These are the activations of a small network on made-up records, seen along a few directions, one row for each record.
Here are examples, each followed by its value of one field, LENU.
The word none means that the record has no LENU.
The largest differences between rows may come from other fields.
(in the rows, 500 means zero)
Strong random noise was added to every row along 6 fixed directions; ignore it. To show where, here is one row again and again, with new noise each time:
[440 565 308 425 425 516 537 490 475 467 391 518 672 512 365 490 344 626
 496 534 604 432 522 378 455 490 465 525]
[514 640 549 504 471 448 490 608 488 336 489 479 642 438 472 650 611 328
 564 558 636 509 381 401 537 207 563 278]
[449 520 379 428 514 625 497 398 516 602 441 546 538 505 387 470 409 608
 406 526 514 548 544 409 402 548 416 566]
[505 442 316 451 465 539 585 467 493 570 402 446 633 546 439 389 330 648
 467 540 551 330 603 453 421 635 469 667]
[684 369 424 477 506 524 542 511 378 571 489 463 457 414 616 461 461 331
 537 463 480 606 466 521 555 539 599 463]
[556 510 502 545 513 419 508 598 306 431 552 518 487 371 555 424 437 439
 548 349 394 607 513 649 547 545 617 353]
[665 511 587 500 645 524 452 649 194 513 597 582 500 444 549 389 703 407
 442 430 508 651 516 565 542 449 664 453]
[518 483 796 621 738 617 450 465 523 658 680 481 323 436 580 399 712 433
 331 434 271 595 610 719 359 574 486 492]

[563 485 578 511 584 543 477 515 444 561 558 520 436 504 558 467 625 446
 466 478 479 596 502 537 512 496 529 511] => boso
[518 410 300 437 406 501 581 457 490 553 402 464 561 537 486 440 312 590
 513 503 534 392 538 447 470 620 478 644] => tipu
[439 669 462 403 504 475 361 558 344 397 487 723 443 558 373 492 613 625
 544 423 560 781 424 413 687 449 536 407] => zuf
[621 342 608 546 669 660 482 400 455 761 599 501 291 454 604 354 575 449
 348 428 293 640 609 642 372 679 496 616] => vol
[222 655 478 502 486 563 486 399 690 505 478 523 612 543 281 537 379 764
 382 554 498 349 609 447 294 502 321 557] => sozet
[234 618 402 465 482 562 395 341 525 518 476 681 389 477 313 482 282 757
 437 370 348 743 534 542 455 672 331 466] => retin
[210 713 693 668 455 324 505 521 736 282 567 434 493 407 451 578 400 565
 589 360 276 413 542 735 452 483 417 229] => gufo
[388 556 522 503 483 530 459 436 613 482 494 525 465 492 456 589 468 523
 488 517 502 553 451 462 488 469 400 447] => sez
[704 433 541 461 565 538 481 546 372 563 542 528 425 456 618 498 645 297
 510 475 514 674 447 487 576 429 616 442] => funit
[515 399 219 423 287 386 554 425 558 443 342 476 400 507 549 523 205 505
 748 420 470 615 390 465 755 679 513 448] => zuf
[561 411 417 505 439 415 623 562 511 481 433 376 616 584 567 408 419 568
 568 542 557 228 563 521 529 601 537 658] => veva
[587 561 403 431 447 474 568 641 394 403 425 480 810 547 443 580 586 449
 516 653 808 305 475 285 487 228 582 518] => zaso
[423 419 460 446 531 707 426 231 676 714 478 578 247 495 473 565 428 517
 406 522 395 778 444 427 462 621 319 557] => zaso
[519 392 546 533 492 492 538 435 718 535 451 374 441 622 579 499 556 488
 586 609 514 353 487 508 584 582 445 613] => veva
[633 406 363 370 561 669 491 471 338 669 439 591 524 585 469 396 581 552
 392 577 635 588 504 358 495 538 526 717] => vame
[448 661 554 481 525 539 447 548 459 411 510 586 607 474 397 611 623 454
 467 540 600 580 436 403 451 253 496 367] => tibi
[560 453 491 544 433 413 565 507 490 442 505 441 477 381 625 565 398 324
 591 440 422 547 455 585 546 475 549 340] => veva
[392 629 446 451 452 473 430 521 456 383 465 626 528 504 390 565 456 581
 530 477 574 622 433 430 553 425 465 405] => tibi
[413 520 628 548 615 576 437 387 614 623 575 529 309 502 497 434 540 581
 422 435 310 628 597 631 449 649 410 510] => sozet
[476 473 387 481 422 436 572 547 489 447 429 458 586 573 482 439 409 622
 553 509 557 338 501 495 545 580 513 621] => gufo
[652 377 419 499 453 411 599 580 390 485 464 418 557 497 630 419 443 420
 570 490 528 403 529 559 581 572 617 549] => vame
[848 376 608 429 671 603 482 650 291 636 573 495 555 576 639 470 894 268
 430 656 760 471 483 360 545 299 671 630] => tifur
[479 533 591 513 620 545 450 539 384 532 573 585 511 557 445 391 644 622
 383 488 478 479 588 560 437 545 512 604] => funit
[535 479 351 426 438 528 480 452 436 501 430 550 507 481 451 533 417 492
 530 505 545 600 430 383 536 490 501 490] => none
[644 323 419 444 492 564 571 497 550 639 432 384 571 635 549 450 542 488
 480 672 663 258 533 370 506 541 522 774] => ravid
[696 339 532 536 519 457 587 556 477 556 514 367 467 481 692 434 531 326
 560 505 477 415 530 589 557 561 615 522] => vame
[603 431 424 493 483 442 573 617 352 484 483 447 612 563 534 390 498 558
 514 499 573 312 547 510 509 560 599 666] => none
[634 451 768 604 616 538 499 498 600 563 624 395 354 361 696 613 714 134
 493 494 383 608 442 611 470 341 542 291] => gufo
[454 526 432 501 475 420 544 575 431 441 472 488 592 586 447 351 430 708
 525 461 500 340 584 539 516 636 532 627] => boso
[653 354 441 494 471 558 623 461 615 603 426 320 629 517 580 540 498 349
 488 667 624 264 518 391 379 423 501 619] => vol
[379 566 606 580 491 462 512 477 677 441 531 418 516 458 478 555 477 501
 495 512 430 391 517 567 430 469 434 411] => retin
[500 447 500 436 565 662 428 364 584 648 486 575 352 553 486 545 563 481
 432 556 513 685 459 420 500 528 406 567] => tibi
[463 572 463 493 381 398 545 540 647 341 413 414 609 532 483 632 471 427
 653 553 596 387 410 406 584 358 500 379] => tifur
[631 336 386 478 378 473 557 438 589 507 400 387 439 479 619 577 420 299
 653 565 535 519 354 422 650 505 535 468] => ravid
[593 473 350 421 411 450 558 561 449 457 398 465 622 572 500 486 463 501
 588 559 651 395 466 362 576 463 564 566] => boso
[447 503 651 615 564 467 550 522 653 505 550 348 538 566 524 439 562 568
 455 529 420 223 618 611 387 573 460 609] => none
[213 671 475 486 510 546 394 408 540 471 497 663 461 536 283 474 398 824
 405 442 431 607 551 500 439 612 345 525] => zuf
[699 395 508 462 512 485 491 551 400 527 515 505 435 494 615 526 631 305
 593 538 582 596 424 454 663 427 625 457] => zaso
[400 546 392 422 581 577 432 463 308 614 506 699 439 570 333 232 410 885
 360 355 378 608 677 571 444 790 458 695] => retin
[580 474 425 478 501 416 556 657 307 450 477 486 631 591 507 320 513 640
 533 479 582 320 572 523 572 602 614 657] => sez
[669 349 667 536 662 588 472 532 473 639 575 446 383 600 636 410 785 414
 428 596 535 474 510 547 551 561 562 696] => sozet
[604 487 365 407 562 521 450 612 125 542 503 675 595 538 420 283 479 702
 447 436 601 531 608 484 501 600 601 640] => tifur
[521 591 584 580 509 335 552 708 322 317 581 472 681 432 535 467 543 459
 533 429 506 348 576 642 487 406 643 375] => funit
[599 451 473 452 486 527 476 505 464 519 478 516 478 488 557 572 535 373
 529 545 601 580 418 405 571 421 518 469] => sez
[583 519 560 414 550 638 429 454 536 577 504 559 440 522 502 652 752 304
 436 612 627 682 353 300 511 256 486 465] => tipu
[449 532 436 484 426 473 481 448 541 442 451 524 486 471 449 556 414 498
 551 489 480 568 446 455 518 479 474 413] => vol
[504 545 481 465 574 501 442 621 273 484 510 612 587 607 415 352 597 690
 442 495 607 458 595 492 546 563 555 650] => ravid
[415 550 587 582 558 409 492 570 383 448 599 529 465 467 495 352 472 634
 479 336 311 476 629 732 469 664 540 486] => tipu

Here are new rows. What is LENU for each?
[610 353 409 501 406 442 579 443 615 534 432 370 420 467 647 537 366 351
 652 502 472 487 462 511 607 580 527 451] => zuf
[485 600 558 519 529 461 498 622 394 419 552 526 647 471 461 506 547 525
 466 509 580 405 538 493 440 364 544 447] => veva
[486 530 635 488 569 587 482 463 725 557 473 441 514 664 472 537 752 499
 440 684 608 369 495 385 474 397 427 620] => vame
[564 493 707 630 529 414 576 589 647 429 541 298 577 479 631 542 635 305
 555 580 504 262 526 598 460 374 554 408] => vame
[591 477 634 549 572 485 491 583 405 501 586 506 446 469 605 476 642 395
 499 459 464 545 480 593 525 451 580 466] => veva
[809 285 452 517 393 339 587 648 351 435 503 358 468 396 763 536 464 142
 703 480 550 486 360 533 696 445 745 404] => vol
[441 401 340 454 419 565 503 323 617 593 424 503 380 485 483 535 272 541
 513 495 438 607 461 455 502 661 395 549] => vol
[554 427 541 532 508 495 546 500 560 515 501 409 555 517 557 508 543 433
 468 586 539 344 529 513 448 479 498 558] => retin
[663 338 279 421 286 409 571 458 529 471 386 436 412 422 661 646 289 232
 743 480 553 640 296 399 707 467 569 365] => boso
[547 477 553 538 528 512 530 540 523 505 494 428 552 540 525 472 599 485
 492 564 548 381 503 489 482 468 526 569] => zuf
[596 539 547 515 430 314 436 626 377 307 528 555 341 415 628 578 574 280
 741 355 456 791 315 569 823 413 669 190] => zuf
[635 307 314 443 358 502 618 398 649 573 367 355 463 503 620 560 334 353
 641 574 539 469 400 393 606 557 506 546] => zaso
[558 538 502 421 559 572 463 533 446 528 472 565 529 612 458 487 684 515
 451 577 627 551 470 371 542 415 519 587] => tibi
[478 428 639 543 511 561 500 362 819 593 518 375 376 534 555 617 586 379
 470 622 454 422 462 468 430 462 400 532] => vol
[395 544 434 499 417 459 512 429 572 461 481 518 447 427 483 560 312 513
 537 400 382 592 483 540 487 550 446 376] => funit
[560 396 586 546 630 541 471 522 362 624 618 551 336 513 572 321 554 580
 409 387 344 589 590 657 518 713 548 637] => zaso
